Each row below holds a small network's activations on one input, seen along a few directions.
Each table varies a few parts of the input and shows all the possible inputs, shuffled.
A made-up example of a description, with smaller parts first: ring(5) and (point or (values(2) and line(4)) or ring(11)).
Shared parts are said once, and a part with two or three values counts as separate values.

A family of inputs:
r1: [-12   0  -3  19  13   3  -6  -5   5 -27 -12  25  11  -3  33  37 -12]
r2: [ 67  26  86  -1  34  49  15 -22 -39  63  19 -98 -31 -53   5 -57  35]
r3: [ -1 -19 -19  14 -28 -19   5 -16  11  15  -7  21   4  19 -16  23 -18]
r4: [-30   9 -11  -1   4 -14 -17  11  10 -15   3  25   8  21  17 -16   7]
r5: [-48  16  -2  17  -1  12 -16   2 -10 -54  -3  34   7  -6   7  28  -3]
r6: [ 26 -48 -57 -24 -39 -27  26   2  13  16   8 -15   5  18 -37  17 -21]
r7: [-49  29  10  -7  12   2 -26  24   4 -56 -10  37  -3  -5   2   5   7]
r8: [ 22 -35 -47 -48 -22 -32  20  29  26  18   1  -9  -3  22 -45 -11  -9]
r9: [  69   22   67   23   19   59   19  -44  -55   67   24 -101  -19  -55
    9  -38   23]
r10: [-27  -7 -24  25 -10  -5  -6 -11  -2 -15   7  22  16  19  23   7  -2]
r11: [ -1  -6  -8 -11 -11 -26   0   8  21  13 -13  29  -1  24 -24  -5  -5]
r12: [-16  14   8  -7  27  -2 -15  20  17 -25 -18  29   6   0  26   9  -2]
Changing only one part turns r8 into r6. The same change can be made to r12. Which row results?
Answer: r1
Describe the family of inputs behind these rows.
Answer: values(2) and (point or line(5))

A family of inputs:
r13: [ -74   -2  -49   -2  -21    7  -12   21  -11 -116   -1   47   11  -13
  -17   66  -15]
r14: [-53  11   2  65  10 -16 -27 -25  18 -11 -21  87  28  40  64  31 -13]
r15: [-55  29  16  23  27 -33 -42  14  39 -17 -28  95  12  45  57  -7   7]
r16: [ 23  33  55 -38  33  54   7  28 -37 -25   8 -72 -33 -71 -27 -19  22]
r17: [  8  19  34   3   1  66  11 -12 -58 -32  20 -77 -26 -75 -22  13  12]
r18: [  9  16  36  44  -7  66   5 -46 -66 -12  29 -69  -7 -64  12  21   4]
r19: [-60  -4 -40  34 -21  15 -13 -10 -16 -88  -3  54  29  -7  15  85 -30]
r20: [ 27  57  87 -18  72  28 -16  17  -7  35  -4 -35 -22 -30  29 -77  43]
r21: [ 31  49  88  27  58  30 -13 -20 -16  60   0 -26 -10 -13  61 -70  43]
r22: [ 74 -14  21 -55  -3 -28  23  15  19 104   7 -54 -22  20 -53 -85  22]
r23: [-73  38   8 -15  33 -39 -51  43  46 -51 -28  90   1  39  21 -19  15]
r24: [  10  -63 -108  -19  -58  -60   22    6   37   18   -4   34   27   57
  -37   38  -44]
r25: [   4  -81 -106   52  -74  -43   29  -49   14    8    2   38   38   52
    0   76  -49]
r26: [ 95 -64 -10  44 -44  10  56 -84 -33  91  30 -84   3 -13  -6  28 -22]
r27: [ 12  49  73 -40  47  37  -8  30 -20  -6   3 -47 -35 -49 -17 -65  40]
r28: [ 28  22  55  73  19  60   1 -67 -50  36  19 -58   6 -45  68   6   8]
r29: [-16 -36 -66 -58 -25 -86  -3  52  69  21 -17  62   8  87 -37 -34 -14]
r30: [ 79 -38  -8 -74 -24 -12  44  25  11  69  14 -84 -35  -8 -88 -48   8]
r31: [ -7 -60 -95 -80 -44 -67  21  65  61 -11  -4  31   1  55 -72   5 -23]
r32: [ 99 -39 -18 -15 -35  -3  47 -33 -14  98  17 -82  -9  -8 -50 -13 -15]
r33: [-55   1 -17  72  -6   6 -17 -36   1 -40 -16  72  32  15  53  67 -26]
r34: [-61  31  -2 -54  25 -23 -37  68  38 -83 -26  65  -2   9  -4  -1   4]
r35: [ 31  33  73  66  37  40  -7 -59 -37  64  13 -40   4 -17  77 -31  24]
r36: [ -78   12  -32  -36    1  -10  -21   55   13 -113  -10   54    1   -5
  -25   33   -4]
Describe the family of inputs behind these rows.
Answer: values(2) and (line(4) or ring(8))
Changing only the values(2) part turns r31 into r30. The same change can be made to r19. Which row results?
Answer: r18
Change only the values(2) part in r33. List by row number the other rows that result.
Answer: r28
Change only the values(2) part in r16. List by row number the other rows that result.
Answer: r36

A family of inputs:
r37: [ 50  20  48 -65  37   7  10  41   6  43   2 -59 -34 -22 -32 -75  33]
r38: [ 78 -14  17 -48  -5  -8  28   6   1  78  12 -75 -27  -8 -49 -58  15]
r39: [ 10  54  77 -40  56  30 -18  38  -7  -2  -6 -36 -30 -40   5 -65  39]
r40: [-17  59  82  12  50  50 -25   0 -34 -27   7 -23 -15 -47  36 -26  33]
r41: [-75   6 -37 -41  -1 -47 -28  61  48 -76 -24  96   7  41 -22  17  -7]
r42: [ -7 -55 -99 -56 -46 -73  16  41  54   0  -5  41  10  64 -60   6 -24]
r43: [  9  -8   6  84 -13  41  11 -74 -49   3  15 -19  20 -25  47  49 -12]
r44: [ 51 -36 -22  51 -37  22  34 -66 -35  55  20 -51  14 -11   3  35 -24]
r45: [ 77 -45  -4   3 -34   1  44 -38 -13  85  19 -69  -8  -3 -31 -11  -8]
r46: [-19  31  53  77  18  52 -14 -54 -45 -16   9 -12   2 -38  60  24   9]
r47: [-102   43  -10   24   34  -13  -53   26   20 -102  -26  118   29   26
   58   33   -1]
r48: [ -54  -55 -111   -1  -60  -62   -5   18   54  -42  -22   89   32   64
  -15   71  -53]
Describe the family of inputs behind these rows.
Answer: line(4) or ring(8)
Start at r42 and move only the line(4) part, one step at a time. The first step leads to r48. Which rows follow, in order?
Answer: r41, r47

A family of inputs:
r49: [ -33  -69 -123  -12  -72  -45   19   13   38  -39    0   56   31   56
  -49   77  -46]
r50: [-54 -35 -91 -24 -39 -72  -4  45  45 -28  -1  77  21  75 -35  19 -27]
r51: [-102    8  -32   88   -4   -6  -41  -29    3  -94  -21  113   42   35
   83   53  -21]
r52: [ 26  71 100   1  28  57  -6 -14 -40  37   7 -72 -40 -55  -9 -73  45]
r53: [ -26  -44 -117  -21  -41  -47   11   35   41  -22  -29   83   33   55
  -23   45  -44]
r54: [-60   8 -35 -41   9 -57 -35  58  59 -54 -37 103  11  58  -1  21  -8]
r55: [-62 -31 -65 -38  -3 -66   0  57  67 -38 -26  92  14  70 -24   9 -14]
r56: [111 -26   8  26 -35  12  50 -78 -52 114  46 -97 -12  -4 -28 -16   3]
r57: [  78  -11   38  -21   -2   20   32  -22  -43   80   32 -109  -16  -36
  -22  -70   33]
r58: [ 23  57 111  54  52  84  -4 -51 -55  28  15 -60 -12 -80  47   1  17]
r59: [ 62  43  95 -36  46  40  -9   4 -15  54   7 -88 -22 -57   8 -62  23]
r60: [  69    9   78  -43   29   28    7   12  -19   50    8 -110  -42  -55
    3  -71   30]
r61: [ 21  40  99  16  50  72   9 -11 -55   9  15 -75 -38 -80  27 -31  34]
r62: [-89  26 -34   1  -6 -46 -49  49  36 -76 -26 111  -5  44 -18  12  11]
r63: [ 20  42  87  93  45  81 -13 -75 -64  35  26 -84  -4 -64  99  -1  28]
r64: [ -87   14  -25    3   12  -24  -28   43   23 -123  -24  104   21   21
   19   59   -7]
r65: [ -95   15  -10   35    3   -9  -43   -3   11 -105  -34  123   38   14
   41   75  -25]
r66: [115   1  23  -4  14  32  38 -30 -25  98   3 -98  -9 -40 -18 -36   1]
r67: [ 71   9  54 -20  29  44  33  -5 -26  73  32 -73 -19 -15 -18 -85  43]
r68: [  95  -35   17   -2  -19   32   48  -55  -38   83   21 -123  -17  -46
  -44  -15   -3]
r69: [ -32  -75 -122    2  -95  -60   13   -5   41  -12    7   60   32   65
  -32   76  -57]
r70: [-50 -15 -57 -57  -1 -68 -30  62  70 -68 -21  69  -8  39  -6  13 -16]
Changing only one part turns r55 into r67. The same change can be made to r54. Which row results?
Answer: r59
Describe the family of inputs behind these rows.
Answer: values(2) and line(11)
Change only the values(2) part in r53. List by row number the other rows that result.
Answer: r66
